Each row below holds a small network's activations on one input, seen along a few directions.
Each table varies a few parts of the input and shows all the possible inputs, shuffled.
Descriptions start from the smaller parts, as in this example, which fits no table here: values(2) and (point or ring(9) or (line(4) and ring(8))).
Shared parts are said once, and a part with two or three values counts as separate values.

Other details of the inputs shift rows strongly along two fixed directions, in all tables alike. That doesn't count.

Rows:
r1: [ -5  63 -16 -21 -12 -36  15 -51  -7 -10 -12  38 -47]
r2: [ 24  -3   5   3  25  15 -10  17  10  11 -31 -19  16]
r3: [-11 -43  10 -15 -29   0 -21  19 -13  12 -16   7  14]
r4: [ 34  -4   4  24  49  36   1  25  28   1  11 -37  24]
r5: [ 48  52  -8  34  73  38  12   7  40  -2  -7 -37   5]
r6: [ 32   1  -1  24  47  37  -1  27  28   3  13 -35  28]
r7: [-24 -65  17 -14 -35 -23  -3   6 -27   3  23  13   9]
r8: [-21 -45   8   4 -37   3   0  15 -17   8  22   5   7]
r9: [ 13  76 -12  12  27  -5  17 -23  12 -10 -12  12 -22]
r10: [-35  72 -12 -18 -13 -41   5 -45 -15 -13 -45  28 -35]
r11: [ 29   9 -15   7  32  23  -2   4  20   9  10 -23   8]
r12: [-28 -50  13  -1 -49  -5   2   9 -22   4  19  12  -2]
r13: [-27 -60  14  -4 -45  -3  -1  16 -18   0  23  12   5]
r14: [-23  49  -5 -27 -27 -62  19 -57 -29  -8 -12  53 -50]
r15: [-26 -51  10 -14 -36 -25  -4   4 -26   3  24  19   9]
r16: [ 24  -7  -1  14  24  33  -2  21  24  -3  13 -25  15]
r17: [ -4  69 -14 -20 -12 -38  14 -51  -5 -19 -13  41 -46]
r18: [ 32   7 -10  14  42  21  -1   9  20  13   9 -29  16]
r19: [-12 -56  10  -8 -29   0  -6  14 -10  -1  25   5  11]
r20: [ 17   5  -6  17  19  28   1  16  17   1  11 -17   9]
r21: [-34 -45   5  -9 -27   3 -20  15 -13   5  -9 -12  16]
r22: [ 29  12  -7  16  35  35  -2  19  27  -3  12 -26  16]
r23: [-13 -43   2 -12 -28  -8  -7   7 -13   2  23   9   8]
r24: [-24 -55  13  -9 -32 -16  -4  12 -22   1  26  15  14]
r25: [ 13  85 -21   3  39   9  -3 -26  25 -12 -47 -18 -22]
r26: [ 28   8   2  31  40  30   9  13  20   7   5 -34  12]
r27: [  7  82 -19  -9   9 -21  14 -40   4 -19 -11  31 -37]
r28: [-28  38   3 -23 -31 -56  18 -45 -29 -19  -7  55 -41]
r29: [ 25 -14   3   7  27  26 -17  29  14  16 -24 -27  30]
r30: [  9   8   1  21  14  14   7   7   7   7   7 -12   7]
r31: [-39 -52  14 -11 -29 -11 -12  10 -21   4 -13 -11  14]
r32: [ -9 -45  13 -15 -30  -1 -19  17 -11  10 -18   5  11]
Description of these inputs: line(4) and (values(2) or line(6)).
Question: The inputs of r14 and r18 match in every part but the line(4) part. If r31 is changed in the same way as r14 into r18, which row does it become?
Answer: r10
Question: Change only the line(4) part in r20. List by row number the other rows that result.
Answer: r5, r9, r13
Question: Change only the line(4) part in r26. List by row number the other rows that result.
Answer: r8, r12, r30

Rows:
r33: [ -3 -15   1  -4 -11  -5   4   6 -10   0  20  15   6]
r34: [-24 -47   4 -20 -32   5 -20  22  -7   4 -14  -4  14]
r35: [-22 -18   6  -9 -33 -15   8 -12 -17  -4  11  20 -19]
r36: [ 21 -39   9  14   8  21  -3  22  13   3  27 -23  22]
r37: [-12 -50   9 -15 -26   2 -22  19  -9  11 -16   5  15]
r38: [ 29  -4  -7   4  20  17  -2   6  16   2  20 -17  15]
r39: [  3  32 -12 -15 -16 -21   7 -30 -10  -5   3  31 -28]
r40: [ -9  55  -9 -26  -1 -52  17 -48 -20   6 -37  35 -42]
r41: [-18 -51   7 -19 -30   2 -22  21  -8   5 -12   0  16]
r42: [ 27  -1  -7   8  27  16   3  10  12   1  20 -15  18]
r43: [ -2  37  -8 -14 -13 -20   9 -23  -9  -7   3  36 -25]
r44: [ -8 -19  14   1 -12  -2  -6  13  -9  12 -20   1  12]
r45: [ 26  16  -3   0  61   7 -12   0  23  -1 -11 -29  14]
r46: [ 19  35 -17   3  36  32 -15   7  27  -4 -36 -36   6]
r47: [-12  65   0 -14 -17 -41   5 -38 -15  -5 -44  44 -32]
r48: [ 28  32  -7  17  40  23  10  -4  28  -6   5 -26  -1]
r49: [ 24 -42   7  15   7  27  -6  25  11   8  23 -22  17]
r50: [-24  65  -2 -12 -18 -37  12 -39 -19  -6 -46  33 -36]
r51: [  0 -58  12  14   6  22   3  30   2   3  29 -26  29]
r52: [-21  39  -8  -5 -15 -20   9 -24  -7  -5   0  27 -28]
r53: [-28 -36   5   2 -24  -6   0  12 -15   4  23   8   8]
r54: [ 20  33  -7  19  42  25  -7   3  18   3 -33 -40  11]
r55: [-23 -36  13   1 -21  -4   9  11 -15  -3  20  10   4]
r56: [-10 -37  14   0 -27  -4   1  13 -12   1  22  16   1]
r57: [ -9 -37  13   1 -22 -12   6   7 -15  -4  24  12   7]
r58: [ -4 -13   9   4 -11  -7   8   6  -8  -5  17  15  -1]
r59: [-28 -17  -2  -8 -38 -18   0 -13 -18   3  14  18 -15]
r60: [ 17  13  -1  16  29  28   7  11  19  -1   7 -19   1]
r61: [ 22  35 -14  21  44  18   7  -1  24  -1   7 -25   7]
r62: [-15 -16  -1  -1 -16  -7  -1  -5  -4   2  19  -1   3]
r63: [ 35  80 -18  20  63  24  -7 -11  32  -8 -43 -42   2]
Question: Describe the family of inputs behind these rows.
Answer: values(2) or ring(9) or (line(4) and ring(5))
Question: List by row number the other inputs of the same sort as r50.
Answer: r34, r37, r41, r44, r46, r47, r54, r63
Question: Change only the ring(5) part in r59. List by row number the other rows that result.
Answer: r52, r53, r61, r62

Rows:
r64: [ 26  35   0  12  38   0  19 -14  11  -1  -2  -8 -12]
r65: [ -8  66 -17 -33 -19 -38   8 -49 -11 -23 -28  39 -44]
r66: [ 15 -30   6   1  -8  18   8  10   5   6  18  -3   2]
r67: [-50  21   0 -33 -68 -80  15 -49 -52  -2  -2  78 -35]
r68: [ 25  25  -7   3  38   5  -4  -7  16  -5 -15 -26   8]
r69: [-19 -10  -1  -9   0 -13  -3  -9  -8   8  -6  -2  -4]
r70: [-24 -81  11 -14 -53 -12 -12  22 -27  11  32  26  19]
r71: [-28  10  -3  -1 -29  -2  11 -10 -15 -16  23  21 -17]
r72: [  9  56 -11   2   4   9   6 -10   8  -8 -35   4 -20]
r73: [-20  43  -5  13  -5 -14  17 -25 -11 -17  12  15 -20]
r74: [-14 -39   4  -8   0  -7  -7   1 -11   4   2 -14   9]
r75: [-50   7  -1 -37 -58 -55  -2 -40 -34  -4 -10  52 -37]
r76: [ 27  35 -14  -9  30  14  -5   0  23  -9 -15 -10   2]
r77: [ 15  36 -13  28  38  30  10   5  34 -13  16 -33   2]
r78: [ 15  50 -10  -9   5 -11  14 -23   5 -12  -2  29 -36]
r79: [  0   3 -10  -8 -20 -11  -1  -8  -8   6  10  24   0]
r80: [ 32  33  -4  22  38  37  -8  17  31  -1 -24 -24  13]
r81: [-10   1   4  -6 -16   5  -2  10  -3  -3 -18  11  -3]
r82: [-19  16  -4 -13 -17 -39  14 -25 -26   7   2  33 -11]
r83: [ 14 -56  16   8  -4  15  -3  25   2   9  27 -15  18]
r84: [ 14 -54   6   4  -4  17 -11  29   3   8  27  -6  23]
r85: [ 43  25 -14   5  41  28 -11   4  29  -6 -12 -34  14]
r86: [ 28  30  -5  23  36  35  -4  16  25   4 -27 -34  12]
r87: [  7 -40   9   6  15   3   2  21  -4  10  21 -11  21]
r88: [ -6   3   4 -14   0 -21  -5  -8  -6  -7 -10   6   5]
r89: [ 23  18  -3  30  40  34  -4  15  24  11 -23 -43  13]
r90: [-15 -31   3   0 -28  15  -7  20  -6   8  -9  -6   4]
r91: [ 31  35 -19   8  43  28 -13  -2  33   3 -12 -27   2]
r92: [ 48  24  -5  21  40  30   4   5  31  -1   5 -19   0]
r93: [  5 -42   0   0  -8   6  -8  21  -5  17  23  -6  29]
r94: [-40  72 -10  -2 -15 -44  33 -51 -10 -26  -3  34 -48]
r95: [ 30  32   2  15  28   5  16 -15  14   2  -1  -8  -7]
r96: [-33 -75  18 -14 -39 -29   0  14 -37  13  27  22  17]
r97: [ 14 -36  -1   0  16  21 -18  18  11   7   6 -34  22]
r98: [-21   3   1  10 -17   1   7  -3 -11 -10  25   5  -5]
r99: [ 25  56 -10   2  14  -8  10 -23  11 -12  -5  22 -29]
r100: [-21 -51   9   3 -39  10 -15  23 -13  10  -3  -5  13]
r101: [ 26  36 -21  -1  21  14   5  -4  15   5   2   2   0]
r102: [ 12 -21   6   3  15  31 -10  31  17   1  -4 -16  19]
r103: [-40  10   7 -34 -35 -59   7 -34 -35 -14 -16  45 -21]
r104: [-24  82 -18  -7 -14 -22  26 -44   4 -30  -1  34 -52]
r105: [ -2 -16  11   9  -1  15 -10  23   4   4 -13 -10  17]
r106: [ -6   9   7  -5  -8  -3  -7   1   2  -8 -14  18  -3]
r107: [-27 -22  10   4 -18  -6   2   5 -18   8 -16  -5   1]
r108: [-11 -60  10 -17 -28  -2 -20  19  -9  -1  11   3  24]
r109: [ 42  19  -7  12  35  30   9   6  28  -1   7 -16  -5]
r110: [  5  72 -14 -12   0 -36  14 -37  -6  -8 -11  41 -34]
r111: [  9 -29  -5   6   7  29 -22  22  15  17   2 -31  22]
r112: [-26 -42  10 -20 -26 -28  -3  -7 -28  -3  -1   6   5]
r113: [ -2  11   6  -4  -7 -28  10 -16 -13  -5   5  26 -18]
r114: [ 11 -47  16   7 -10  12   3  15  -1  11  23 -10  15]
r115: [-27 -27   4  15 -14   0   9   8  -2  -9  29 -11   8]
r116: [-26 -52  21   3 -25  -2  -9  24 -17   7  -6   1  22]
r117: [-10 -40   3  -1   2   5 -14  11  -1  13   4 -19  17]
r118: [ -8  63 -11 -27 -13 -44   6 -50 -12 -21 -28  33 -37]
r119: [ -9 -24  17   3  12   5  -3  18  -2   2  -7  -8  18]
r120: [ 19  23   0   2  13  -5   6  -8   6  -5   5  10 -14]
r121: [ 44  45 -21   8  48  28   4   5  31   1   1 -10   1]
r122: [  0  29 -10  -4   6  -1  -8 -12   6   8 -16  -7 -10]
r123: [ -7 -23   7  10 -11  15  -9  19  -3  11 -11 -18  10]
r124: [-13 -57  22  -1 -23 -11  13   5 -21  11  22   3   9]
r125: [-32 -48  23 -15 -39 -16 -11  14 -21  -1   1  22   9]
r126: [-53 -61  17   3 -46 -13   7  10 -36  -2  39   8   8]
r127: [ 17  45 -18  -7  18   0  -6 -25  15  -9 -17  -2 -17]
r128: [ 20 -47   9  15  21  17  -7  32   6  14  25 -23  32]
r129: [  5 -37   2  12  17  25 -18  25  11  22   2 -41  29]
r130: [ 17  32 -19  -1  23  23  -7  -1  23   8 -16 -21  -5]
r131: [ 38  54 -12   9  41   6   6  -8  21  -3  -3  -1 -10]
r132: [-30 -55  18   4 -26  -1  -3  23 -22  10  -9  -8  18]
r133: [29 36 -9 12 39  2  5 -3 14  4  1 -5  5]
r134: [ 19  38 -16  29  34  35   8   4  36 -15  16 -29   1]
r135: [ -4 -37   3 -13 -22  -2  -1  13  -9   1  22  19   1]
r136: [ -4 -44  20   7   7  13 -12  30   1   5   0 -16  31]
r137: [-32   5  -1 -13 -17 -27   1 -20 -19   8 -15  11 -15]
r138: [-10  78  -4  -1  16 -24  16 -30  -3 -11 -44  23 -30]
r139: [ 26  28  -2  27  40  31  -1  13  20   4 -28 -36  14]
r140: [  3 -42  -4 -11  -3  18 -15  15   4   3   8 -20  12]
r141: [ 11  40 -11  24  20  27   6  -3  16 -12  16 -13  -3]
r142: [ -1 -30  -7  -9   0  20 -14  15   9   9   5 -16   9]
r143: [ -5 -10  10  -2  -2 -21  12  -5 -14   0  11  15  -8]
r144: [-41  13   5 -42 -54 -62   0 -36 -35 -17 -14  57 -28]
r145: [ 33  29   1  16  36   6  11  -7  16  -1   1 -11  -6]
r146: [-20 -59   8 -11 -20 -11 -14   5 -16   5   9  -9  14]
r147: [ 16 -36  10   8 -11  15   2  10   5   8  20  -4   9]
r148: [ -3 -23   6   8 -16  19 -12  22   0   6 -13 -11  15]
Question: Describe the family of inputs behind these rows.
Answer: line(5) and (values(2) or line(6) or ring(9))
Question: The inputs of r129 and r130 match in every part but the line(5) part. If r116 is changed in the same way as r129 into r130, which row does it become?
Answer: r81
Question: The inputs of r142 and r117 match in every part but the line(5) part. If r65 is changed in the same way as r142 into r117, which row does it become?
Answer: r68
Question: The inputs of r148 and r72 match in every part but the line(5) part. If r147 is changed in the same way as r148 into r72, which row does it become?
Answer: r66
Question: Change only the values(2) part in r71. List by row number the other rows that result.
Answer: r104
Question: A walk changes only the ring(9) part. It starts at r125 and steps to r144. List the rest of the walk in order.
Answer: r118, r97, r75, r122, r123, r86, r105
Question: Change only the values(2) part in r134. List by row number the other rows that result.
Answer: r141
